Each row below holds a small network's activations on one record, seen along a few directions.
After each row come some of the record's fields: ZUD, RAN, MUBOG, NESO.
A field that a record lacks is left out.
Other fields move the rows too, some of them a lot.
In the rows, zero is written as 500.
Strong random noise was added to every row along 15 fixed directions; ignore it. To show where, here is one row again and again, with new noise each time:
[566 469 503 505 581 475 452 619 660 526 483 467 504 521 528 444 409 528
 374 424 481 358 473 525 645 441 695 615 500 407 296 506 431 509 688]
[486 446 534 545 571 420 520 554 559 512 482 403 421 583 594 466 453 359
 494 519 458 427 608 470 673 398 584 415 523 498 471 508 529 436 508]
[500 573 418 252 506 471 666 746 712 328 464 389 120 519 603 573 395 594
 449 585 550 360 547 504 418 519 467 644 638 481 245 428 373 358 538]
[558 362 478 463 532 367 445 516 450 379 577 482 510 528 298 489 431 402
 267 507 565 511 335 550 504 498 550 528 469 343 473 517 560 530 634]
[448 656 392 356 569 368 555 616 566 510 646 563 348 372 608 516 422 400
 355 630 379 288 482 542 587 409 686 555 582 509 416 590 475 457 659]
[416 744 358 661 354 322 557 505 610 202 504 502 350 591 559 401 564 332
 408 322 425 451 410 725 481 524 400 517 517 688 595 523 457 522 524]
[576 455 574 265 556 476 551 598 415 487 387 288 347 514 444 547 513 596
 372 575 700 623 454 269 543 475 524 349 491 343 394 465 617 338 504]
[461 364 726 372 511 456 425 572 470 276 512 506 309 640 438 571 270 613
 428 375 535 483 337 587 474 520 581 521 519 560 542 516 576 281 355]
[583 539 390 517 630 448 449 426 502 403 492 367 516 394 574 581 508 363
 298 522 497 603 489 500 381 359 422 567 531 427 587 515 690 446 652]
[600 455 332 639 467 451 441 388 525 764 444 607 676 545 521 408 498 365
 523 494 611 500 513 523 659 524 543 391 492 518 311 501 374 636 575]
[534 671 449 690 525 511 398 481 440 447 418 550 621 289 410 565 847 551
 331 451 431 485 410 518 483 512 433 675 525 426 552 496 487 531 656]
[565 378 472 619 650 535 493 567 476 524 595 613 604 396 510 613 363 526
 455 485 458 506 477 540 392 532 597 584 456 507 519 543 543 530 602]
[652 380 538 677 539 624 656 489 514 314 471 289 333 453 696 582 379 425
 660 485 431 706 647 416 267 414 197 479 512 565 762 389 672 560 378]
[588 457 411 834 544 529 415 539 520 510 369 659 726 478 424 525 598 602
 345 290 517 483 353 572 438 533 527 588 455 429 370 510 399 440 614]
[542 543 597 390 360 563 299 423 393 516 474 645 396 423 476 592 556 656
 588 487 528 425 387 594 546 625 430 661 663 654 546 415 402 494 379]
[652 555 393 418 378 503 672 688 330 366 525 518 586 459 367 469 625 796
 466 285 758 715 271 505 317 861 531 459 173 518 555 472 537 610 655]
[562 589 474 444 631 562 441 455 520 542 471 545 493 278 578 649 500 569
 378 570 466 503 461 476 385 405 489 654 590 453 444 536 545 426 583]

[559 377 473 523 669 556 495 538 357 601 373 626 571 388 336 692 615 703
 427 531 647 639 480 281 364 636 471 414 529 384 359 486 474 326 401]  ZUD=lom RAN=nelav MUBOG=sogiv NESO=tusik
[435 716 386 669 598 447 558 617 694 468 484 337 473 397 408 465 569 412
 249 546 428 441 510 411 568 457 551 565 578 394 307 535 438 711 780]  ZUD=lom RAN=ruzi MUBOG=rikid
[367 666 511 339 506 410 333 414 465 415 452 367 479 533 481 536 696 404
 432 542 578 491 547 585 644 536 517 552 575 615 552 513 545 409 561]  ZUD=lom RAN=nelav MUBOG=sogiv
[543 558 219 616 546 497 689 480 618 509 594 512 677 423 505 423 529 358
 504 522 511 631 615 555 335 559 481 496 299 416 477 561 485 754 709]  ZUD=lom RAN=ruzi MUBOG=rikid NESO=ral
[622 259 607 251 580 659 438 796 409 294 686 314 444 562 487 590 395 781
 617 411 525 492 572 533 370 680 641 737 366 498 738 381 629 491 623]  ZUD=lom RAN=zov MUBOG=sogiv
[525 384 371 537 626 458 541 565 500 511 537 519 587 537 442 633 500 531
 582 461 647 641 645 526 351 810 425 543 423 610 511 415 488 544 490]  ZUD=lom RAN=ruzi MUBOG=sogiv
[603 402 641 623 526 638 472 673 447 586 594 425 439 403 416 437 420 522
 529 579 368 436 551 275 654 417 631 475 573 391 567 456 482 726 606]  ZUD=bupa RAN=biz MUBOG=sogiv NESO=ral
[699 173 365 639 409 590 647 548 425 625 581 551 600 410 389 503 517 401
 718 651 536 549 601 424 460 655 308 462 468 402 484 339 383 841 543]  ZUD=bupa RAN=nelav MUBOG=lef
[492 570 714 525 256 557 414 315 550 363 494 433 282 513 370 352 538 440
 641 473 428 512 436 525 626 519 280 572 578 566 612 413 380 831 320]  ZUD=bupa RAN=ruzi MUBOG=sogiv NESO=tusik
[663 278 773 499 479 604 424 398 526 542 534 325 500 559 469 300 235 501
 527 409 391 551 417 366 650 275 598 444 429 356 581 471 620 677 512]  ZUD=lom RAN=zov MUBOG=lef NESO=ral
[410 365 665 637 501 488 422 433 363 594 440 750 613 530 168 526 606 608
 466 489 531 501 326 484 519 593 524 409 488 402 427 552 384 447 308]  ZUD=lom RAN=ruzi MUBOG=rikid NESO=ral
[321 466 629 495 639 523 575 363 536 319 451 508 571 565 284 543 614 449
 562 541 533 724 597 515 353 548 451 464 311 450 490 647 579 547 364]  ZUD=bupa RAN=zov MUBOG=lef NESO=tusik
[450 582 576 425 633 442 584 490 536 357 343 396 558 420 386 514 848 532
 344 481 510 572 514 462 474 395 504 546 311 208 427 598 591 326 567]  ZUD=bupa RAN=ruzi MUBOG=sogiv NESO=ral
[471 556 447 340 654 409 661 617 537 464 593 433 363 451 654 594 293 472
 419 539 522 537 544 417 415 500 601 404 468 561 498 549 665 365 521]  ZUD=bupa RAN=ruzi MUBOG=sogiv NESO=tusik
[496 489 364 403 516 421 342 517 569 593 548 457 566 623 851 473 486 373
 586 411 439 264 700 729 643 454 636 652 503 661 573 456 517 295 619]  ZUD=bupa RAN=ruzi MUBOG=sogiv
[665 352 373 574 357 538 362 610 409 437 462 275 426 590 558 517 351 444
 432 484 567 521 444 418 497 438 424 448 645 522 529 337 559 512 596]  ZUD=bupa RAN=zov MUBOG=sogiv
[486 576 515 362 518 483 564 543 656 398 604 389 297 456 608 476 332 396
 496 542 397 476 565 513 547 393 525 552 567 558 510 522 545 631 536]  ZUD=bupa RAN=nelav MUBOG=lef
[625 265 539 572 451 524 502 515 375 466 372 565 505 567 533 485 631 572
 593 400 480 454 484 446 503 426 426 431 449 317 560 446 490 233 284]  ZUD=bupa RAN=ruzi MUBOG=rikid NESO=tusik
[580 372 370 687 712 570 546 543 499 617 529 526 734 342 512 597 508 458
 466 588 486 569 625 407 411 478 502 550 434 366 457 510 572 585 674]  ZUD=bupa RAN=nelav MUBOG=turag
[346 613 536 395 680 493 479 507 396 735 416 691 676 476 484 665 620 757
 482 491 656 556 490 483 449 676 683 425 409 584 385 650 502 224 427]  ZUD=lom RAN=ruzi MUBOG=rikid
[595 281 497 607 550 376 386 684 385 485 624 555 500 518 395 591 345 536
 374 388 522 473 381 474 563 689 593 470 553 549 604 393 546 457 534]  ZUD=bupa RAN=nelav MUBOG=sogiv NESO=ral
[550 712 426 358 265 404 594 402 628 319 413 334 304 574 510 273 673 398
 445 482 519 451 442 569 539 432 287 535 516 415 468 452 436 582 510]  ZUD=bupa RAN=mes MUBOG=rikid NESO=tusik
[641 506 326 437 394 508 460 518 460 625 468 412 322 555 570 447 290 451
 455 532 635 511 433 344 574 436 494 309 692 519 390 414 452 475 485]  ZUD=lom RAN=ruzi MUBOG=rikid NESO=tusik
[251 594 771 240 600 466 406 201 621 283 423 385 423 601 441 627 549 450
 554 537 535 659 633 683 394 489 332 678 497 590 583 615 644 418 282]  ZUD=lom RAN=ruzi MUBOG=rikid
[508 619 589 717 738 519 611 578 669 599 533 467 562 402 601 380 340 490
 328 444 324 498 499 360 529 255 724 424 400 365 446 670 562 525 654]  ZUD=bupa RAN=biz MUBOG=sogiv NESO=tusik
[518 504 760 463 409 594 541 471 464 313 375 356 428 446 372 447 721 628
 614 451 459 561 500 392 631 494 384 525 408 383 587 431 523 588 377]  ZUD=lom RAN=ruzi MUBOG=turag
[453 314 590 671 498 533 286 547 363 477 574 611 525 509 398 622 408 493
 461 496 399 384 439 542 564 512 559 542 665 577 584 480 508 449 461]  ZUD=bupa RAN=nelav MUBOG=lef
[402 553 265 709 427 392 532 468 455 550 432 717 559 550 407 504 546 438
 381 495 571 488 376 555 445 534 442 337 567 564 351 540 367 428 471]  ZUD=lom RAN=nelav MUBOG=lef NESO=vug
[557 744 169 583 508 430 642 575 614 453 437 514 541 472 735 447 428 564
 367 306 563 598 416 579 275 492 501 446 442 592 454 550 512 347 650]  ZUD=lom RAN=nelav MUBOG=turag NESO=ral
[441 721 604 541 488 501 433 439 551 400 468 414 650 514 591 379 719 547
 514 289 407 511 569 665 559 481 576 641 334 594 707 572 588 549 604]  ZUD=lom RAN=biz MUBOG=sogiv
[223 801 524 645 638 411 706 456 601 339 561 527 469 363 306 567 498 378
 293 599 416 676 450 466 356 504 490 400 426 535 476 699 566 732 546]  ZUD=lom RAN=ruzi MUBOG=sogiv NESO=vug
[383 572 482 646 533 526 528 346 621 592 439 596 474 469 392 578 483 390
 565 652 485 563 569 485 473 552 349 460 654 574 332 573 339 682 360]  ZUD=lom RAN=ruzi MUBOG=rikid
[422 363 376 300 462 415 563 439 525 684 604 586 727 585 264 440 672 379
 634 731 736 526 694 626 594 788 537 572 323 394 265 504 333 791 661]  ZUD=bupa RAN=nelav MUBOG=lef NESO=ral
[595 444 463 826 429 510 476 330 498 491 440 647 675 608 466 396 247 476
 382 240 516 661 220 559 327 376 437 269 419 536 545 602 538 476 394]  ZUD=lom RAN=mes MUBOG=rikid
[532 641 388 473 307 488 574 312 519 490 493 571 463 500 396 441 462 485
 597 481 670 737 386 569 368 709 255 423 466 631 470 496 424 822 402]  ZUD=bupa RAN=ruzi MUBOG=rikid
[565 482 633 372 494 640 597 439 549 424 503 521 324 344 592 565 298 608
 503 569 390 498 416 449 303 340 383 612 543 388 505 517 530 469 386]  ZUD=bupa RAN=ruzi MUBOG=rikid NESO=tusik
[457 357 631 386 436 420 675 582 428 294 810 556 288 487 496 456 293 327
 654 614 269 364 480 572 490 388 533 446 437 515 763 549 579 567 396]  ZUD=bupa RAN=zov MUBOG=sogiv
[404 822 577 679 496 488 501 445 584 410 387 454 436 480 559 459 603 561
 369 372 403 576 421 469 464 435 436 419 562 602 597 557 517 446 450]  ZUD=lom RAN=biz MUBOG=sogiv NESO=ral

Which values does each new row have?
[593 279 471 649 558 648 582 646 469 771 508 560 544 477 676 562 463 503
 783 646 406 324 740 394 606 433 555 440 561 517 432 394 376 451 459]  ZUD=lom RAN=zov MUBOG=sogiv
[486 443 260 638 533 476 556 605 483 539 386 374 499 719 662 542 385 432
 531 436 669 612 624 433 447 543 461 281 548 660 440 439 511 290 462]  ZUD=lom RAN=ruzi MUBOG=lef
[527 636 312 898 420 555 520 500 541 727 467 727 573 454 565 458 393 429
 609 408 469 485 446 465 545 571 514 302 604 734 385 517 304 729 487]  ZUD=bupa RAN=ruzi MUBOG=sogiv
[539 540 239 827 418 515 741 315 490 681 293 650 724 477 764 479 777 315
 646 511 435 506 671 524 345 318 190 312 419 433 426 502 378 313 367]  ZUD=lom RAN=ruzi MUBOG=sogiv
[474 795 285 464 406 461 398 541 510 481 485 445 385 516 505 504 507 520
 335 485 630 532 381 494 479 577 482 512 680 676 438 459 466 524 614]  ZUD=bupa RAN=zov MUBOG=lef NESO=tusik
[364 608 565 362 605 392 664 496 515 303 531 327 479 527 255 524 547 487
 320 556 644 742 446 460 380 634 493 469 334 434 495 604 658 622 599]  ZUD=lom RAN=ruzi MUBOG=lef NESO=tusik
[707 406 407 594 276 570 622 609 468 524 469 669 474 470 496 362 363 632
 434 443 452 358 225 489 401 381 457 482 488 328 343 459 305 490 505]  ZUD=bupa RAN=zov MUBOG=sogiv
[424 579 470 239 653 484 384 253 708 569 565 493 406 425 498 624 353 341
 492 767 552 552 619 584 429 465 411 707 686 528 315 537 498 680 518]  ZUD=bupa RAN=ruzi MUBOG=sogiv NESO=tusik
[597 359 431 423 419 494 562 534 468 416 483 543 542 492 399 536 641 552
 469 541 542 422 471 588 376 549 352 633 476 322 408 403 402 455 545]  ZUD=lom RAN=biz MUBOG=sogiv
[482 456 640 710 572 640 621 365 604 452 456 606 552 368 465 552 464 539
 566 496 389 626 492 495 326 434 320 553 440 451 470 574 482 629 368]  ZUD=bupa RAN=nelav MUBOG=lef
[341 621 475 782 641 522 648 828 515 355 479 611 515 378 378 626 655 682
 412 422 360 431 511 432 417 640 624 553 448 497 474 567 434 500 599]  ZUD=lom RAN=ruzi MUBOG=rikid NESO=vug
[331 546 474 489 595 544 514 470 635 288 314 439 367 619 428 708 486 540
 430 512 677 707 569 566 181 599 274 561 619 591 361 493 501 286 357]  ZUD=bupa RAN=nelav MUBOG=lef NESO=ral
[676 477 328 583 374 525 327 550 401 722 670 826 689 407 483 427 463 636
 582 378 523 358 352 627 552 690 679 614 498 620 514 460 318 699 658]  ZUD=bupa RAN=biz MUBOG=sogiv NESO=ral
[389 584 340 408 331 257 643 650 335 394 712 620 382 635 540 468 413 432
 491 496 535 435 404 644 467 695 600 272 454 734 669 534 494 402 474]  ZUD=lom RAN=biz MUBOG=sogiv NESO=ral
[471 667 656 497 684 373 506 385 674 510 508 310 480 504 739 424 335 392
 406 362 409 598 532 454 605 335 610 438 436 583 637 585 744 456 510]  ZUD=bupa RAN=ruzi MUBOG=sogiv NESO=tusik
[506 490 836 476 511 702 360 543 481 596 347 556 455 515 532 548 410 812
 653 311 526 536 446 380 596 516 684 463 490 597 456 496 492 379 310]  ZUD=bupa RAN=ruzi MUBOG=sogiv NESO=ral
[548 621 491 345 504 540 486 371 654 699 506 566 587 393 584 451 424 528
 572 488 565 534 508 489 592 488 610 534 417 538 323 563 446 736 552]  ZUD=bupa RAN=ruzi MUBOG=sogiv
[538 391 458 541 481 554 559 577 424 560 542 515 527 443 439 589 505 535
 544 591 514 508 506 424 426 564 434 473 508 483 514 438 475 543 521]  ZUD=lom RAN=zov MUBOG=lef
[542 264 585 340 467 466 418 467 380 633 510 562 411 492 311 588 623 480
 601 803 617 401 546 452 607 617 378 551 665 362 413 358 354 493 382]  ZUD=bupa RAN=biz MUBOG=sogiv NESO=tusik
